A small network was shown many inputs. Here are its activations along a few directions, one row for each input.
Each table varies a few parts of the input and shows all the possible inputs, shuffled.
A made-up example of a description, with smaller parts first: values(2) and (point or ring(11) or (ring(5) and line(6))).
Shared parts are said once, and a part with two or three values counts as separate values.
In the rows, zero is written as 128.

Other details of the inputs shift rows strongly along three fixed directions, in all tables alike. That doesn't count.

Rows:
row 1: [121 140 117 134 123 130 127 147 135 131 123 141]
row 2: [ 52 203  90  16 163 134 218 122 116  10 121  63]
row 3: [131 140 126 132 129 128 137 135 132 135 124 149]
row 4: [130 133 126 130 127 127 142 136 133 141 121 153]
row 5: [124 130 125 135 119 116 124 142 137 106 126 141]
row 6: [116 123 122 143 123 118 125 136 129 118 128 150]
row 7: [118 129 126 132 127 132 136 147 132 122 118 143]
row 8: [133 118 137 124 151 132 137 126 119 145 137  76]
row 9: [132 127 130 135 108 118 119 141 135 109 119 144]
row 10: [125 123 129 126 120 113 137 136 135 118 126 146]
row 11: [133 124 125 129 136 134 121 135 120 126 140  96]
row 12: [123 136 117 132 118 130 125 146 130 125 128 141]
row 13: [141 116 142 140 137 119 116 113 126 135 147 115]
row 14: [140 125 138 131 153 134 128 127 120 129 139  82]
row 15: [134 116 139 125 152 133 138 125 119 141 135  77]
row 16: [120 122 129 131 122 114 130 133 132 125 131 153]
row 17: [125 122 129 132 112 119 126 140 134 113 119 143]
row 18: [128 134 123 124 120 126 142 136 129 138 131 148]
row 19: [121 124 125 133 118 116 130 141 135 111 123 142]
row 20: [127 121 132 126 151 135 136 132 121 133 134  70]
row 21: [127 143 120 129 121 128 131 144 128 125 132 143]
row 22: [129 119 130 133 107 118 124 141 134 115 115 145]
row 23: [128 142 121 135 126 129 128 142 133 133 124 148]
row 24: [127 136 122 128 123 126 142 137 134 146 125 150]
row 25: [117 122 125 137 121 118 124 138 133 118 128 149]
row 26: [143 122 134 129 143 134 121 125 115 132 148  80]
row 27: [105 117 102 109  93 185  52  37 124 167  77 169]
row 28: [121 138 120 134 129 130 131 148 134 122 120 141]
row 29: [156 111 150 136 126 120 120 119 125 131 139 100]
row 30: [122 127 130 127 128 129 140 140 130 131 121 149]
row 31: [141 115 143 131 145 133 137 123 123 143 137 102]
row 32: [128 134 128 140 127 113 129 125 130 122 137 157]
row 33: [148  99 150 129 132 120 125 120 121 132 136  79]
row 34: [127 145 118 130 123 126 132 144 130 127 129 142]
row 35: [123 128 118 132 117 130 128 147 128 129 125 146]
row 36: [144 102 147 139 142 122 117 107 123 146 149  95]
row 37: [132 122 138 130 152 137 128 132 122 121 138  77]
row 38: [126 138 123 125 129 125 147 138 133 138 124 147]
row 39: [140 129 134 132 142 131 131 124 125 146 136 105]
row 40: [129 107 120 102 114 190  48   7 110 173 103 119]
row 41: [157  99 152 134 130 121 122 114 124 140 139  87]
row 42: [145 119 146 134 150 135 130 120 120 140 142  90]
row 43: [125 128 127 129 127 128 138 141 131 136 118 151]
row 44: [153 112 150 136 130 120 121 118 125 131 142 101]
row 45: [127 122 132 129 147 134 136 135 123 129 130  86]
row 46: [122 127 123 136 125 132 130 146 132 131 115 148]
row 47: [120 128 125 141 122 118 117 137 135 114 131 150]
row 48: [126 127 122 126 118 126 134 142 126 137 128 151]
row 49: [130 132 128 127 129 128 143 135 132 136 122 150]
row 50: [132 132 130 136 118 115 120 134 135 113 129 150]
row 51: [123 130 127 133 129 112 141 128 130 121 136 152]
row 52: [108 119 108 109 103 189  47  34 126 155  76 169]
row 53: [132 125 131 127 119 114 136 127 137 122 129 150]
row 54: [136 119 139 142 149 121 116 114 117 123 150  89]
row 55: [142 128 132 131 136 131 129 123 122 147 141 103]
row 56: [135 131 133 133 118 114 129 128 137 119 131 153]
row 57: [122 137 118 135 126 130 126 147 134 129 121 142]
row 58: [135 124 134 124 114 116 137 129 135 121 126 149]
row 59: [124 129 122 127 117 127 136 142 127 139 127 149]
row 60: [127 143 123 132 131 128 134 143 132 124 124 144]
row 61: [129 135 121 127 120 124 141 137 131 143 127 150]
row 62: [125 147 119 130 126 127 133 144 134 130 127 142]
row 63: [123 131 121 127 119 126 136 142 129 143 123 148]
row 64: [131 141 128 128 132 127 142 138 132 127 126 148]
row 65: [142 125 134 132 133 133 127 122 120 146 144 105]
row 66: [118 133 118 134 120 131 131 147 134 138 119 143]
row 67: [130 120 133 127 112 115 132 136 133 122 122 150]
row 68: [123 137 115 135 119 129 123 147 132 130 124 144]
row 69: [130 143 122 131 123 127 137 137 134 142 127 149]
row 70: [128 128 129 134 113 119 120 139 135 108 123 142]
row 71: [ 67 183  99  20 133 160 139  37 119  33  92 102]
row 72: [120 134 122 126 123 127 140 142 131 143 121 144]
row 73: [118 124 126 135 126 114 133 131 128 124 131 151]
row 74: [127 117 134 139 149 123 119 119 119 115 147  81]
row 75: [153 112 150 137 132 122 113 121 121 123 140  81]
row 76: [128 138 129 134 129 131 128 141 131 123 125 148]
row 77: [147 110 138 129 141 133 127 116 116 152 147  86]
row 78: [139 116 143 139 146 122 112 115 121 126 150  88]
Each input here is: ring(6) and (line(5) or line(8)).
Q: The inputs of row 6 and row 74 match in every part but the ring(6) part. If row 7 is changed in the same way as row 6 into row 74, which row does it become?
A: row 37
Q: The inputs of row 44 and row 58 match in every part but the ring(6) part. If row 40 is changed in the same way as row 44 into row 58, which row does it become?
A: row 77
Q: Which other rows does row 17 become when the line(5) part takes its other values? List them by row number.
A: row 6, row 19, row 22, row 25
Q: Which other rows does row 3 become when the ring(6) part takes its other values? List them by row number.
A: row 4, row 15, row 28, row 45, row 60
Q: Which other rows does row 52 become when the ring(6) part takes its other values? List them by row number.
A: row 14, row 43, row 46, row 49, row 64

Rows:
row 79: [121 138 120 114 120 136 128 123 130 125 118 143]
row 80: [116 140 117 123 125 137 121 121 130 127 120 140]
row 81: [114 143 132  96 179 121 179 136 114  83 156  32]
row 82: [122 122 131 122 120 118 122 118 130 100 124 128]
row 83: [117 132 121 119 125 137 127 122 128 130 115 139]
row 84: [152 121 140 158 128 107 137 164 133 141 146 135]
row 85: [152  87 144 143 140 164  66  69 111 185 128  65]
row 86: [122 139 123 118 124 127 131 118 128 117 127 144]
row 87: [123 132 125 118 125 127 132 116 130 123 122 142]
row 88: [148 117 142 157 128 109 141 164 132 145 142 134]
row 89: [120 132 122 115 121 134 130 122 130 128 118 142]
row 90: [121 133 125 118 125 123 133 117 128 121 126 143]
row 91: [122 140 123 117 122 134 129 117 130 122 119 143]
row 92: [116 133 119 123 125 136 124 120 130 130 120 140]
row 93: [116 141 117 122 129 136 124 121 128 120 123 141]
row 94: [121 128 120 120 120 139 126 121 128 136 114 139]
row 95: [148 118 134 157 125 119 132 168 131 151 137 130]
row 96: [151 110 147 165 122  99 123 167 133 120 147 124]
Q: Describe the family of inputs behind these rows.
A: values(2) and (point or line(8))
Q: The inputs of row 94 and row 95 match in every part but the values(2) part. If row 89 is changed in the same way as row 94 into row 95, which row does it become?
A: row 79
Q: Which other rows does row 87 become when the values(2) part takes its other values? List them by row number.
A: row 84
